These are the activations of a small neural network, seen along a few directions. Each row is one input.
In each table, some parts of the input vary, and every possible input appears once, in random order.
Descriptions start from the smaller parts, as in this example, which fits no table here: one of 3 separate values, together with either a single point or one of 9 places along a line or (one of 4 places along a line, together with one of 5 places around a ring).
Shared parts are said once, and a part with two or three values counts as separate values.
In the rows, 128 means zero.

Other details of the inputs vary at random and push rows far along two fixed directions, the same in every table; ignore that.

A family of inputs:
R1: [129 131 135 129 125 127 127 129 129 131 130 127]
R2: [132 133 133 126 129 125 130 133 128 128 128 129]
R3: [124  91 102 106 133 124 137 116 121 139 127 122]
R4: [128 132 133 129 128 127 127 125 133 127 130 127]
R5: [127 131 130 131 129 127 127 132 123 125 124 129]
R6: [125 128 132 133 124 128 124 130 126 129 126 127]
R7: [128 133 135 129 125 128 129 125 127 130 129 127]
R8: [131 134 132 128 128 127 129 129 127 131 127 126]
R9: [126 125 131 133 129 127 125 132 129 124 130 130]
R10: [125 127 132 133 124 128 123 131 127 128 127 127]
R11: [130 129 134 129 129 126 130 129 132 126 132 130]
R12: [129 128 128 133 131 129 126 130 130 121 129 128]
R13: [124 130 130 134 126 128 123 127 128 125 128 127]
R14: [129 130 134 129 127 127 127 129 132 130 130 127]
R15: [130 135 129 128 132 127 128 128 132 127 128 126]
R16: [129 132 134 130 129 127 132 125 128 126 132 130]
R17: [124  94 101 103 134 122 135 117 119 139 123 124]
R18: [130 125 130 133 130 128 126 134 129 123 129 128]
R19: [131 133 131 128 130 126 127 131 131 129 128 126]
R20: [126 130 131 133 125 130 123 130 126 130 124 125]
R21: [131 134 133 126 129 126 131 131 126 128 128 128]
R22: [124 128 129 134 127 128 122 128 131 125 128 127]
R23: [126 124 132 133 128 126 126 133 128 126 130 130]
R24: [128 130 130 130 129 127 126 134 123 126 124 129]
R25: [133 130 134 128 128 127 131 131 129 127 131 127]
R26: [128 130 130 131 128 128 123 133 126 128 123 126]
R27: [122  94  95 103 136 123 133 111 123 140 124 121]
R28: [124 129 132 134 124 128 125 128 125 128 126 127]
R29: [131 129 135 129 128 126 130 130 131 128 132 130]
R30: [124  91 102 106 132 124 138 114 119 139 126 121]
R31: [121  95  95 103 136 124 134 109 120 140 123 121]
R32: [127  97 102 102 136 123 143 107 123 138 130 122]
R33: [127 132 128 131 132 127 125 130 125 122 126 129]
R34: [126 125 134 133 126 127 127 133 126 127 129 130]
R35: [131 134 130 127 133 125 130 129 131 124 129 129]
R36: [126 126 131 133 126 127 122 131 130 127 127 127]
R37: [128 130 127 131 132 127 124 132 128 122 126 129]
R38: [127 132 129 132 128 129 124 130 124 127 123 126]
R39: [125 132 128 133 128 130 122 127 129 126 125 126]
R40: [123  92  97 105 135 125 138 110 121 136 128 123]
R41: [132 133 133 129 128 128 133 127 126 126 130 128]
R42: [129 132 132 128 129 128 126 128 134 129 128 125]
R43: [127 133 133 129 127 128 128 124 130 128 130 128]
R44: [130 136 132 128 129 128 129 127 126 130 127 126]
R45: [131 134 130 127 131 127 127 130 133 128 128 127]
R46: [129 128 129 130 131 126 124 136 128 124 126 130]
R47: [133 130 132 129 131 127 131 129 133 124 131 128]
R48: [130 136 130 127 132 126 131 128 128 124 129 129]
R49: [127 134 134 129 126 128 129 124 128 129 130 127]
R50: [134 130 132 129 130 127 131 131 132 126 131 128]
R51: [125 127 131 133 127 128 121 130 131 126 128 127]
R52: [127 128 129 133 127 129 121 131 131 128 125 125]
R53: [128 134 131 129 129 129 127 126 134 128 128 125]
R54: [127 132 128 131 130 127 126 130 123 123 125 129]
R55: [128 130 128 131 131 128 121 132 130 126 125 127]
R56: [130 136 131 127 130 126 132 128 126 125 128 129]
R57: [126 127 131 134 129 127 125 130 129 123 130 130]
R58: [126 133 127 132 129 128 124 129 125 126 124 127]
R59: [126 126 134 134 125 128 128 132 124 127 129 130]
R60: [130 132 134 128 126 129 127 129 130 131 128 125]
R61: [130 129 136 129 126 126 131 130 128 129 132 130]
R62: [128 135 133 129 126 129 128 125 128 131 127 125]
R63: [125 128 131 134 128 127 127 128 126 123 130 130]
R64: [134 155  59 107  57 204 139 156 159 145 146 220]
R65: [129 131 135 129 124 128 128 127 127 132 130 127]
R66: [125 128 133 134 125 128 128 130 123 126 129 130]
R67: [126 128 131 132 126 129 122 131 128 129 124 125]
R68: [125 132 129 134 126 130 123 127 127 127 125 125]
R69: [125 128 131 134 126 127 128 128 124 125 129 130]
R70: [132 133 131 126 132 125 130 131 132 125 129 129]
R71: [128 135 131 129 129 129 128 124 131 128 128 125]
R72: [129 126 129 133 131 129 125 133 131 122 129 128]
R73: [124 130 131 134 125 128 124 126 126 126 127 127]
R74: [128 129 129 134 129 129 128 129 125 122 128 128]
R75: [129 131 136 130 126 127 133 127 125 129 131 130]
R76: [128 128 131 133 128 129 128 130 124 124 127 127]
R77: [126 131 128 133 128 129 121 128 131 126 126 126]
R78: [129 137 130 128 130 128 129 126 127 128 127 126]
R79: [133 132 131 130 132 127 131 127 132 123 131 128]
R80: [131 135 132 127 129 126 132 129 125 127 128 128]
R81: [129 133 134 129 126 129 127 127 128 132 128 125]
R82: [126 129 129 133 128 129 121 130 132 127 125 125]
R83: [130 130 136 129 125 126 132 129 126 130 132 130]
R84: [128 129 128 132 130 127 122 133 129 127 124 127]
R85: [132 133 132 127 131 124 129 133 130 127 129 129]
R86: [120  93 101 105 132 123 134 108 119 143 122 116]
R87: [129 132 135 130 127 126 133 125 126 127 131 130]
R88: [133 131 134 129 127 128 132 129 127 127 131 127]
R89: [128 136 132 129 127 129 128 124 129 129 128 125]
R90: [130 132 132 129 128 128 126 129 133 130 128 125]
R91: [128 131 130 132 128 128 124 132 124 128 123 126]
R92: [132 133 132 130 129 128 133 125 127 124 131 128]
R93: [131 133 132 127 129 127 127 131 129 130 127 126]
R94: [129 131 134 130 130 126 131 126 131 125 132 130]
R95: [129 137 130 128 131 128 129 126 129 127 128 126]
R96: [128 129 128 130 132 127 124 134 129 123 126 130]
Each input here is: one of 2 separate values, together with one of 6 places around a ring, together with one of 8 places around a ring.
The inputs of R35 and R37 match in every part but the choice among 2 separate values. If R19 is changed in the same way as R35 into R37, which row does it become?
> R84
The inputs of R49 and R73 match in every part but the choice among 2 separate values. If R62 is changed in the same way as R49 into R73, which row does it become?
> R86
The inputs of R32 and R40 match in every part but the choice among 2 separate values. If R42 is changed in the same way as R32 into R40, which row does it become?
> R82
Change only the place on the ring of 8 in R9. List by row number the other rows that result.
> R23, R34, R57, R59, R63, R66, R69
Change only the choice among 2 separate values in R44. List by row number the other rows that result.
> R38
Change only the place on the ring of 6 in R85. List by row number the other rows that result.
> R14, R19, R29, R50, R90

A family of inputs:
R97: [125 142 133 136 115 137 121 132 121 135 123 128]
R98: [119  64  58  83 105 150 150 105 124 162 134 146]
R99: [125 141 133 134 120 132 119 134 131 133 122 131]
R100: [147 159 136 122 133 133 138 133 141 124 135 136]
R101: [118  82 178 141 186  64 122  94 104 120 118  50]
R102: [123 144 129 134 125 130 120 130 124 126 124 132]
R103: [134 131 129 135 130 131 122 145 138 114 131 137]
R104: [125 139 136 138 116 137 123 125 124 132 122 122]
R105: [116  90 176 132 184  62 114  91 109 127 112  43]
R106: [125 135 135 139 120 131 124 138 120 123 129 137]
R107: [122  68  51  76 118 141 148 117 125 154 129 153]
R108: [135 132 125 139 130 135 125 141 137 114 133 138]
R109: [128 140 128 131 126 134 118 136 139 125 127 131]
R110: [120  80  47  75 116 148 148 103 125 155 125 144]
R111: [130 138 127 137 125 134 126 145 124 117 129 143]
R112: [126  68  47  75 122 141 148 119 127 150 128 152]
R113: [129 135 129 139 126 134 128 138 127 114 128 138]
R114: [118  64  60  79 104 146 146 109 126 162 133 147]
R115: [125 131 135 142 126 131 124 132 132 119 134 136]
R116: [139 146 155 134 117 130 143 132 129 130 140 133]
R117: [129 140 126 136 127 137 121 132 137 125 128 130]
R118: [126 132 137 139 121 129 123 140 127 126 128 137]
R119: [132 144 121 131 132 133 122 139 128 121 122 131]
R120: [135 138 122 135 128 135 126 147 126 114 128 143]
R121: [123 141 132 133 127 127 118 132 131 129 122 131]
R122: [141 157 143 124 132 129 138 128 137 127 135 130]
R123: [138 155 150 129 116 132 138 124 132 138 135 126]
R124: [124 139 131 137 126 132 120 124 135 127 128 128]
R125: [124 137 132 140 121 134 127 133 126 117 130 141]
R126: [133 143 122 133 130 135 124 134 132 118 122 129]
R127: [126 138 137 135 117 133 119 133 128 137 121 125]
R128: [133 139 124 135 133 134 121 133 139 121 127 127]
R129: [135 136 124 137 128 136 128 142 130 111 128 140]
R130: [117  74  57  75 103 149 142 103 129 169 128 140]
R131: [128 141 128 132 129 131 120 139 134 127 121 131]
R132: [124 132 137 138 124 128 121 137 134 120 133 138]
R133: [125 134 136 142 118 134 127 133 124 120 129 136]
R134: [126 135 137 139 118 136 121 125 130 135 127 121]
R135: [125 135 134 138 123 130 123 141 130 122 129 143]
R136: [124 138 130 138 122 132 125 139 122 119 130 144]
R137: [138 149 152 133 121 128 142 132 132 126 142 138]
R138: [125 138 133 138 121 134 120 125 133 131 128 125]
R139: [130 131 129 139 127 135 125 138 135 118 133 138]
R140: [149 150 140 127 132 132 142 140 138 116 141 144]
R141: [129 131 132 136 127 131 122 143 136 118 132 137]
R142: [108  32  93  75 172  79 144  59  96 158 111  59]
R143: [143 151 145 129 128 131 143 138 136 119 142 144]
R144: [114  93 174 134 192  60 120  84 100 120 108  42]
R145: [136 156 149 128 124 127 137 122 134 134 135 126]
R146: [124 143 132 135 121 132 120 131 123 130 123 129]
R147: [119  95 166 130 193  63 119  97  99 121 108  47]
R148: [123 140 133 133 124 129 117 129 137 127 127 130]
R149: [132 140 124 130 130 133 118 139 141 122 126 130]
R150: [127 130 141 140 117 132 124 140 125 130 127 134]
R151: [126 131 138 142 114 137 128 133 121 125 128 132]
R152: [127 134 136 140 114 137 125 140 119 128 129 137]
R153: [135 158 147 127 127 126 138 122 136 129 136 131]
R154: [137 150 150 132 126 125 142 131 134 121 143 141]
R155: [133 142 123 131 132 132 120 142 136 124 121 132]
R156: [125 130 138 138 119 131 121 137 133 124 132 135]
The inputs of R123 and R116 match in every part but one. If R145 is changed in the same way as R123 into R116, which row does it become?
> R137
The inputs of R155 and R112 match in every part but one. If R105 is changed in the same way as R155 into R112, which row does it become?
> R156
What is each input in this table made of?
> one of 2 separate values, together with one of 5 places along a line, together with either a single point or one of 5 places around a ring
Change only the choice among 2 separate values in R114. List by row number the other rows that result.
> R130
Start at R130 and move only the place on the ring of 5, one step at a time. The first step leads to R127. Which rows follow, in order?
> R97, R104, R134
Start at R128 and move only the place on the ring of 5, one step at a time. The first step leads to R126. Which rows follow, in order?
> R119, R155, R149

A family of inputs:
R157: [123 110  80  70 115 137 156  83 123 174 125 122]
R158: [137  80  90  70 123 129 173  98 124 155 146 140]
R159: [149 183 188 148 129 124 130 139 151 116 142 123]
R160: [104  57 100  70 159  85 138  54  92 178 106  53]
R161: [142 159  78 115 114 166 130 159 156 121 133 181]
R162: [150 195  77 108  91 185 142 151 160 126 142 200]
R163: [137 169 111 124  55 189 152 147 148 148 154 208]
R164: [106  33 116 122 160  87 126 108  87 126 115  85]
R165: [133  72 116  86 182  82 147  86 129 132 132  82]
R166: [136  58 124  93 179  78 167  95 104 122 142  96]
R167: [133 148  73 127 106 172 113 160 149 123 122 176]
R168: [139 213 238 192 125 116 109 145 147 109 135 107]
R169: [125 170 100 130  49 195 122 150 155 157 143 195]
R170: [155 225 228 179 145 115 118 149 146 100 133 104]
R171: [107  45 103  75 161  84 138  57  97 180 111  53]
R172: [121  88  50  84 141 132 128 114 123 141 107 129]
R173: [109  58 138 105 146  87 140  80  95 159 124  78]
R174: [110 170 233 198 176  73  77 119 105  99  93  37]
R175: [119 144  77 138  89 178 103 157 142 131 117 169]
R176: [118  94 140 125 113 116 143 111 102 149 136 120]
R177: [109 148 243 206 171  69  74 124 117  98 105  40]
R178: [141 158 168 161 149 118 121 165 136  87 134 140]
R179: [148 139 139 118 106 140 165 137 129 127 155 163]
R180: [112  18  82  81 189  76 125  85 112 140 109  66]
R181: [105  57  61 100 122 134 115 114 126 148 114 122]
R182: [134  64 122  90 182  81 158  90 112 126 136  92]
R183: [119 203 216 212 129 124  75 155 131  99 110  98]
R184: [136 143  90 107 142 134 130 136 138 121 119 142]
R185: [134 161 127 119 102 152 140 119 142 153 135 140]
R186: [139 164 113 128  52 186 160 152 141 144 159 212]
R187: [116 123  90 143  83 174 112 163 131 123 128 181]
R188: [134 108  84 101 137 133 132 136 149 126 133 146]
R189: [141 133  93 124 106 160 147 170 138 108 149 198]
R190: [146 193 247 165 191  64 119 114 119  99 116  43]
R191: [150 168  87 109 110 168 143 143 158 127 144 179]
R192: [134 142 167 175 139 121 113 170 120  85 130 139]
R193: [126  89  88 116 129 137 127 141 124 120 127 152]
R194: [119 176 226 219 120 118  94 164 113  88 127 118]
R195: [109 120 122 148  94 152 114 136 121 131 127 150]
R196: [116 144  95 138 111 152 100 143 128 126 105 139]
What is each input in this table made of?
> one of 5 places along a line, together with one of 8 places around a ring
The inputs of R175 and R191 match in every part but the place on the ring of 8. If R164 is changed in the same way as R175 into R191, which row does it become?
> R166
Start at R169 and move only the place on the ring of 8, one step at a time. The first step leads to R168. Which rows follow, in order?
> R159, R165, R188, R180, R181, R177
Change only the place on the ring of 8 in R195. List by row number the other rows that result.
> R158, R163, R173, R178, R182, R187, R193
